Each row below holds a small network's activations on one input, seen along a few directions.
Each table varies a few parts of the input and shows all the possible inputs, shuffled.
A made-up example of a description, with smaller parts first: one of 5 places around a ring, together with either a single point or one of 11 places around a ring or (one of 2 separate values, together with one of 6 places along a line).
Shared parts are said once, and a part with two or three values counts as separate values.
In the rows, zero is written as 128.

Other details of the inputs shift rows strongly along two fixed directions, in all tables alike. That doesn't count.

Table:
R1: [125 106  32 170  62 153 158 153  97 112 132]
R2: [130 158 158 106 147 106  96 141 130 144  99]
R3: [131 129 185  93 130 110 107 126 196 203 121]
R4: [110 170 162 143 190  95  89  67  42  98 146]
R5: [126 104 117 111 112 137 172 172 184 156 116]
R6: [135 154 144 145 188 128 100  32  30  61 148]
R7: [138 121 184 113 146 129 123 125 133 147 129]
R8: [112 134 129 131 132  96 127 122 138 143 127]
R9: [113 135 104 150 138 115 139 114 125 118 125]
R10: [117 107  62 180  84 161 132 133 160  70 187]
R11: [139 102 112 115  79 147 127 158 176 169 106]
R12: [115 121 100 125  78 128 131 173 155 163 108]
R13: [145 142 153 103 134 133  98 108 107 124 112]
R14: [141 152 158  82 148 124  99 128 131 144 105]
R15: [123 168 138 161 186 104  98  55  10  79 163]
R16: [129  99  11 176  82 166 169 140 100  73 114]
R17: [142 150 189 123 191 128 109  69  44  77 139]
R18: [122  87  11 181  81 174 189 103 112  77 141]
R19: [145 129 187  88 123 116  82 152 176 198 103]
R20: [121  84  27 186  92 165 206 144 108  70 132]
R21: [114  93  51 177  92 151 195 156 126  92 125]
R22: [125 134 154 129 127 113 141 146 112 150 143]
R23: [122 112  98 110 100 136 160 141 197 167 120]
R24: [138 152 196  86 121 117  57 171 205 152 150]
R25: [125 141 163  82 146 103 123 139 198 190 114]
R26: [143 137 185 148 198 128  95  72  31  80 148]
R27: [133 156 170 159 184 138  79  91  55  22 196]
R28: [108 109 125 130  89 124 165 179 169 168 124]
R29: [138 148 164  72 141 113 102 156 172 177  96]
R30: [128 103 115 111 104 147 176 162 177 148 119]
R31: [123  70  19 205  81 172 170 104 108  90 148]
R32: [142 155 184 120 199 127 113  74  45  77 139]
R33: [145 146 180  66 124 119 100 150 180 187  97]
R34: [114 103 117 132  95 115 169 175 168 151 120]
R35: [127 151 154 108 140  98  93 136 114 139 107]
R36: [124 146 170  91 143  93 121 141 198 191 110]
Description of these inputs: one of 3 separate values, together with either a single point or one of 11 places along a line.
The inputs of R13 and R6 match in every part but the choice among 3 separate values. If R16 is changed in the same way as R13 into R6, which row does it become?
Answer: R36
Which other rows agree with R30 in the choice among 3 separate values? List them by row number.
Answer: R5, R7, R17, R20, R21, R22, R26, R27, R28, R32, R34

Table:
R37: [134 141 172 115 156 106  68 117 130 157 128]
R38: [126 103  97 141 147 127 146 116 136 106 131]
R39: [135 160 171  94 134 107  88 129 147 177 143]
R40: [134 107 140 102 101 109  97 161 195 186 120]
R41: [124 110  90 114 102 130 177 152 192 150 140]
R42: [154 149 198 111 175 104  96  73  83 106 132]
R43: [134  85  83 154 113 157 148 120 136 126 130]
R44: [113 125 161 108 119 135 136 129 180 174 117]
R45: [143 136 143 114 135 152 125 132 155 138 114]
R46: [142 114  76 133  87 155 117 142 130  98 126]
R47: [131 162 173  85 132 113  90 164 197 174 108]
R48: [135 115  82 130 121 153 155 134 143  86 123]
R49: [115 107 110 147 117 145 133 109  64  73 145]
R50: [131 122 121 131 112 139 144 146 119 140 152]
R51: [117  98  99 147 128 122 149 158 138 116 133]
R52: [130 111 100 169 155 149 133  91  90  98 136]
R53: [121 127  88 135  80 137 144 159 179 173 140]
R54: [138 137 192  75 130 104 112 159 159 184 141]
R55: [125 111  93 165 158 142 141  96 101  93 136]
R56: [139  78  83 143 109 149 146 122 138 119 130]
R57: [110 119 108 131  84 140 120 131 149 141 129]
R58: [132 128  66 162 131 119 173  90  26  96  80]
R59: [126 123 107 167 135 118 154 119  77  61 143]
R60: [128 144 155 109 116  87 119 151 189 158 118]
R61: [146 128 155 131 131 127 132 103 127 131 126]
R62: [134 144  89 157 127 156 108 116  89  80 130]
R63: [138 131  96 172 111 132 120  98  79  85 140]
R64: [123 109 156  90 106 130 130 127 175 160 120]
R65: [128 139  88 134 125 135 117 134 123  80 127]
R66: [149  98 105 103  85 159 145 156 186 141 113]
R67: [118 119 111 118 109 119 164 172 163 144 146]
R68: [133  91 111 143 120 135 127 142 112 116 137]
R69: [120 105  78 163  98 140 128 146 156 146 127]
R70: [104 126  97 151  95 143 127 124 134 126 130]
R71: [139 121  98 143 133 154 146  93  90 105 155]
R72: [137 104 105 126  81 164 146 180 164 138 120]
R73: [124 164 183 108 172 106 116 131 111 143 149]
R74: [125 132 100 165 136 147 147 119  65  94 160]
R75: [122 138 178 126 178 106 104 133 118 139 131]
R76: [126  82 108 139  87 143 147 177 175 169 126]
R77: [134 130 114 151 131 160 130 140  92  89 129]
R78: [145 105 106 113  89 167 147 155 185 148 113]
R79: [128 106 119 151  77 134 167 174 174 158 121]
R80: [127 176 157 108 177  92  89 101  96 110 153]
R81: [106 109  52 142 105 132 182 115  74 129  76]
R82: [113 157 182 115 183 120 109  79 100 111 132]
R83: [130 143 135 115 190  97 118  91  44 143  74]
R84: [100 130 173 104 118 116 136 165 181 175 120]
R85: [121 133 158  96 138  88  97 159 201 179 117]
R86: [104 109 101 160 100 154 154 136 112 110 136]
R87: [135 127 101 134 131 159 145 127 138 101 122]
R88: [127 130 194 110 151 109 104 160 168 192 120]
R89: [106 110 104 127 118 135 159 118 148 107 129]
R90: [123 119  69 104  93 120 188 155 138 197  80]
R91: [124 120  81 144 120 147 171 120 136 121 149]
R92: [118 123  79 172 139 132 118 113 101  95 138]
R93: [144 159 171  95 136 126  73 136 145 148 118]
R94: [141 140 149 151 151 128 132  90 101 110 129]
R95: [123 166 152 110 146 105 105 128 143 155 144]
R96: [142 117 168 115 107 110 128 152 147 148 126]
R97: [108  96 111 133  75 151 154 159 155 146 129]
R98: [139 149 102 111 156 128 136 112  50 115  66]
R99: [145 136 165  86 145 118 118 112 138 154 143]
R100: [137 154 193 115 167 101 121 104 140 143 122]
R101: [134 156 152 146 135 110 103 109 113 127 128]
R102: [144 157 206 128 170 105  95 102  71 113 136]
R103: [103 138 170 106 145 106 123 137 132 124 131]
R104: [133 160 198  92 165 117 100 156 144 144 118]
R105: [120 113 106 150 128 160 139  79  80  84 139]
R106: [108 172 171 115 184  94  76  79  74  83 138]
R107: [126 140  96 173 122 123 132 108  99  87 136]
R108: [ 99 134 108 139 110 129 125 125 140 123 129]
R109: [132 167 199 138 188  98 106 101  69  99 137]
R110: [147 133 180  84 129 127 100 162 147 144 119]
R111: [118 131 137 115 115 121  95 109 115 119 133]
R112: [139 108  85 152  76 128 134 132 133 111 131]
R113: [132 147 171  93 152 116 112 160 146 124 119]
R114: [132 131  97 153 142 152 151  93  90 104 153]
R115: [139 155 171 128 186  98 119  78  88  84 133]
R116: [132 113  89 115  72 130 134 157 174 161 143]
What is each input in this table made of?
Answer: one of 5 separate values, together with either a single point or (one of 3 separate values, together with one of 5 places along a line)
The inputs of R81 and R58 match in every part but the choice among 5 separate values. If R44 is changed in the same way as R81 into R58, which row does it become?
Answer: R94
The inputs of R65 and R60 match in every part but the choice among 5 separate values. If R48 is changed in the same way as R65 into R60, which row does it become?
Answer: R115
Which other rows does R79 become when the choice among 3 separate values takes its other values? List them by row number.
Answer: R94, R101
Which other rows does R67 become when the choice among 5 separate values takes its other values? List them by row number.
Answer: R51, R59, R103, R113

Table:
R117: [134 153 203  95 166 111  99 138 154 140 144]
R118: [123 142 128 135 166 120 132  85  62 106 127]
R119: [123 105  32 176 103 155 161 114  57  67 117]
R120: [143 156 188 104 154 123  72 114 110 126 143]
R121: [138 142 148 116 142 133  90 113 129 113 136]
R122: [138 146 179 109 178 109 111 101  97 139 111]
R123: [132 102  49 178  98 173 137 103  83  52 151]
R124: [134 138 171 104 164 110 123 112 119 157 112]
R125: [126 118  83 136 107 130 151 134 113 125 107]
R126: [123 108 144 104  88 131 148 179 240 176 131]
R127: [120 113  79 181 108 144 135 120  87  79 161]
R128: [119 111  94 144  91 132 141 168 182 144 142]
R129: [122 144 151 134 149 111  99 115 130 118 145]
R130: [141 146 196  94 169 104 111 122 130 166  99]
R131: [141 151 153 114 155 132  84 117 111 108 141]
R132: [122  96 126 119  76 141 158 174 223 162 135]
R133: [123 117 122  89  73 114 161 189 224 217  90]
R134: [119 114  74 138  93 134 171 142 138 141 111]
R135: [133 144 169 137 164 131 106 101  75  80 161]
R136: [118 114  95 164 107 134 132 125 130 105 149]
R137: [123 115 120 118 123 124 155 134 144 161 112]
R138: [125 162 171 106 172 101 113 100  94 143 117]
R139: [122 107  69 148  98 144 153 144 111 117 101]
What is each input in this table made of?
Answer: either one of 11 places along a line or (one of 3 separate values, together with one of 4 places along a line)
Start at R139 and move only the place on the line of 11, one step at a time. The first step leads to R119. Which rows follow, in order?
Answer: R125, R133, R134, R138, R118, R137, R124, R122, R130

Table:
R140: [133 147 187  74 145 110  80 132 185 181 112]
R141: [132 139 218  85 150 108 127 140 164 195 135]
R142: [133 104  65 165  99 150 130 115 120 106 130]
R143: [134 135 107 144 133 141 130 131  84  66 143]
R144: [130 133 132 143 153 145 111 126  71  74 148]
R145: [124 137 118 160 135 118 103 123  98  99 143]
R146: [113 117  60 121 103 110 178 151 135 193  70]
R147: [119 154 184  94 117  94  95 159 180 190 133]
R148: [111 111  73 165 135 142 157 106 109  92 151]
R149: [156 153 154 116 180 145  98  89  63  79 133]
R150: [119 120  69 181 114 134 124 129  99  91 152]
R151: [130  89  89 174 117 156 174 129 111 105 143]
R152: [123  98  71 175  80 144 146 154 125  95 136]
R153: [127 115  62 152 120 155 124 105 106  91 139]
R154: [125 114 142 101 103 122 168 165 214 171 116]
R155: [127 122 106 124  89 133 144 173 170 124 125]
R156: [118 100  66 117  78 122 196 166 143 183  53]
R157: [139 149 167 110 157 108  76 110 137 160 127]
R158: [140 112  70 141 101 160 147 120 120  85 122]
R159: [120 114  70 157 118 141 174 119 131  95 140]
R160: [129 126 185 104 162 127 133 135 147 149 132]
R161: [131 155 165 134 160 118  93 102  47  84 154]
R162: [119 151 205  90 148  88 115 125 175 197 134]
R163: [137 139 151 119 161 135  90  89  85  88 126]
R164: [143 159 166  87 153 115  90 115 150 146 117]
R165: [125 152 148 110 123 114 113 154 162 133 124]
R166: [131 111  62 145 126 142 184 127  47 123  75]
R167: [111 112 100 139  98 125 165 136 170 166 146]
R168: [129 142 148 135 163 130  98 116  67  70 145]
R169: [118 115 111 133  73 130 140 165 158 143 135]
R170: [122 132 119 121 134 119 152 134 171 148 136]
R171: [133 121 150 127 111 120 116 167 155 147 129]
R172: [113 114  69 161 103 144 134 143 123  89 143]
R173: [148 129 174 105 138 124  95 127 142 154 116]
R174: [130 172 146 132 177 112  88 101  69  72 146]
R175: [117 102 113 150 100 126 161 142 178 151 126]
R176: [123 164 134 120 185  94 126  79  22 120  71]
R177: [139 146 184  92 135 116  91 111 133 157 122]
R178: [138 138 180  99 161 124 142 136 149 146 131]
R179: [118 112  78 177  94 138 133 140 118  94 137]
R180: [131  97 105 146  78 147 146 189 171 149 131]
R181: [115  97 137 109  96 128 166 168 218 174 117]
R182: [120 162 143 138 181 114  78  99  67  81 154]
R183: [131 138 131 127 149 138  96  91  97  92 125]
R184: [116  94  94 152  90 128 168 152 192 162 130]
R185: [127 112  71 154  86 155 139 108 113 107 133]
R186: [121  97  93 157 131 153 169 115 100  80 143]
R187: [118 144 184 104 170 103 113 115 151 150 131]
R188: [126 115 108 106  74 131 130 156 208 201 126]
R189: [124  94  35 145  91 142 205 145  83 134  67]
R190: [128 117  69 156 101 152 130  98  95  99 141]
R191: [126 157 184 102 167 104 123 112 147 137 126]
R192: [125 149 152 155 193 105 106  73  69 101 153]
R193: [143 142 204  71 129 115  93 135 167 192 117]
R194: [152 150 179  83 155 126  98 121 137 135 115]
R195: [114 113  34 149 108 124 185 124  78 136  74]
R196: [147 143 187  92 142 132  96 120 126 162 128]
R197: [134 133 133 137 166 134 149  98  82  76 142]
R198: [141 158 188  94 155 119 101 155 135 135 132]
R199: [112 114  97 138  61 132 145 170 178 154 134]
R200: [123 142 167 134 162 113 127  82  76 105 147]
R201: [128 171 166 102 161 100  88 137 139 137 138]
R202: [138 138 164 115 136 117  89 115 146 151 114]
R203: [113 121  65 165  91 136 138 135 112 110 157]
R204: [133 152 195 102 141 116  96 146 122 153 142]
R205: [110 104 132 113  96 126 162 164 223 177 117]
R206: [141 121 121 146 131 139 107 100  94  99 124]
R207: [119 154 165 142 174 111 117  67  61  95 150]
R208: [136  96  76 144 104 169 141 124 115  89 127]
R209: [138  91  96 120  85 170 147 163 177 146 118]
R210: [126 117 165 127 134 110 137 132 159 154 125]
R211: [122 104 150 106  91 124 168 163 199 192 130]
R212: [133 112  83 119  77 150 149 151 191 141 110]
R213: [116 138 122 144 135 129 107 124 102  84 138]
R214: [134 130 168 144 176 117 123  94  79 101 141]
R215: [136 126  58 148 121 153 133 106 107  87 137]
R216: [152 135 204  86 143 122  88 145 171 190 111]
R217: [125 153 161 133 172 119  85 104  62  67 142]
The inputs of R197 and R191 match in every part but one. If R189 is changed in the same way as R197 into R191, which row does it become?
Answer: R176
The inputs of R140 and R153 match in every part but one. If R184 is changed in the same way as R140 into R153, which row does it become?
Answer: R192
What is each input in this table made of?
Answer: one of 6 places along a line, together with either a single point or (one of 3 separate values, together with one of 4 places along a line)
Which other rows does R150 become when the choice among 3 separate values takes its other values? List them by row number.
Answer: R157, R192
Start at R167 and move only the place on the line of 4, one step at a time. The first step leads to R192. Which rows follow, in order?
Answer: R148, R170
Which other rows does R161 become when the choice among 3 separate values takes its other values? List them by row number.
Answer: R193, R211
